A small network was trained on made-up records. Each row is its average activation on records with the value named, seen along a few directions.
Related values have similar rows: they may be neighbours, one step apart, or belong to one group.
In the rows, zero is written as 500.
Strong random noise was added to every row along 3 fixed directions; ignore it. To show where, here is one row again and again, with new noise each time:
[584 472 610 351 445 314 632 510 330 522 552 652 484 344 583 553]
[471 418 499 415 376 441 514 499 693 740 540 468 596 321 380 529]
[599 523 439 411 474 440 524 470 428 464 467 621 399 531 592 431]
[521 519 528 471 547 409 562 615 374 554 538 638 470 368 606 572]
[632 501 429 357 409 430 523 388 470 450 450 600 396 569 557 379]


Values of LOV:
sinab: [528 343 720 270 492 103 718 366 284 389 627 427 716 340 491 517]
zala: [422 551 543 534 712 455 541 569 230 239 490 475 517 574 653 545]
riker: [442 552 395 684 575 665 486 689 514 656 501 549 456 508 519 556]
tiper: [356 619 482 582 541 537 340 672 540 633 514 410 530 340 442 610]
negub: [561 361 479 476 284 655 472 232 866 470 437 315 559 698 266 342]
fori: [558 438 602 327 271 330 611 425 547 688 545 530 635 251 393 525]
muka: [477 478 698 578 580 505 576 448 341 354 558 489 511 522 519 598]
muf: [348 555 358 872 704 794 415 775 674 692 477 537 523 538 518 575]
runo: [539 689 647 497 603 426 443 649 166 308 509 568 402 432 677 591]
vol: [490 498 388 426 368 560 356 423 690 590 430 421 461 530 405 428]
zef: [450 452 541 482 537 537 491 356 479 333 511 383 508 637 451 461]
niru: [680 367 515 401 300 530 584 180 642 371 472 494 441 768 399 351]
LOV is arranged as a line.
- Going along LOV from sinab by way of its neighbour zala, in what order are tiper, negub, fori, muka met? => muka, negub, fori, tiper
- Name the neighbours of muf, in listed order. => riker, niru

Values of LUM:
keda: [401 416 434 452 506 494 410 408 608 467 489 323 569 599 375 433]
rem: [481 490 380 315 297 438 372 386 785 672 469 331 591 421 333 430]
pide: [478 520 466 714 624 812 382 444 587 305 417 402 394 779 468 386]
ruz: [615 447 331 536 513 666 558 393 603 514 406 619 396 739 523 326]
luso: [536 364 576 396 384 510 556 264 650 409 529 310 551 685 272 402]
zipo: [424 551 238 599 431 684 277 560 815 713 429 442 467 558 392 484]
vid: [413 597  49 613 651 788 187 415 757 364 299 328 360 903 550 206]
fesit: [574 680 589 527 576 414 533 701 271 512 487 678 474 313 690 602]
dutal: [532 460 490 429 513 452 585 301 396 249 493 448 461 703 516 398]
zop: [633 525 545 485 390 467 644 517 320 498 539 738 380 471 656 535]
mosi: [530 537 269 537 383 569 229 349 857 519 369 316 490 631 355 246]
rirov: [491 514 669 519 532 386 637 718 334 646 583 659 551 228 576 725]
LUM is arranged as a line.
- Going along LUM from ruz by way of its neighbour zop, in what order are zipo, vid, mosi, rirov met? => rirov, zipo, mosi, vid
- Name the neighbours of dutal, in listed order. => keda, luso
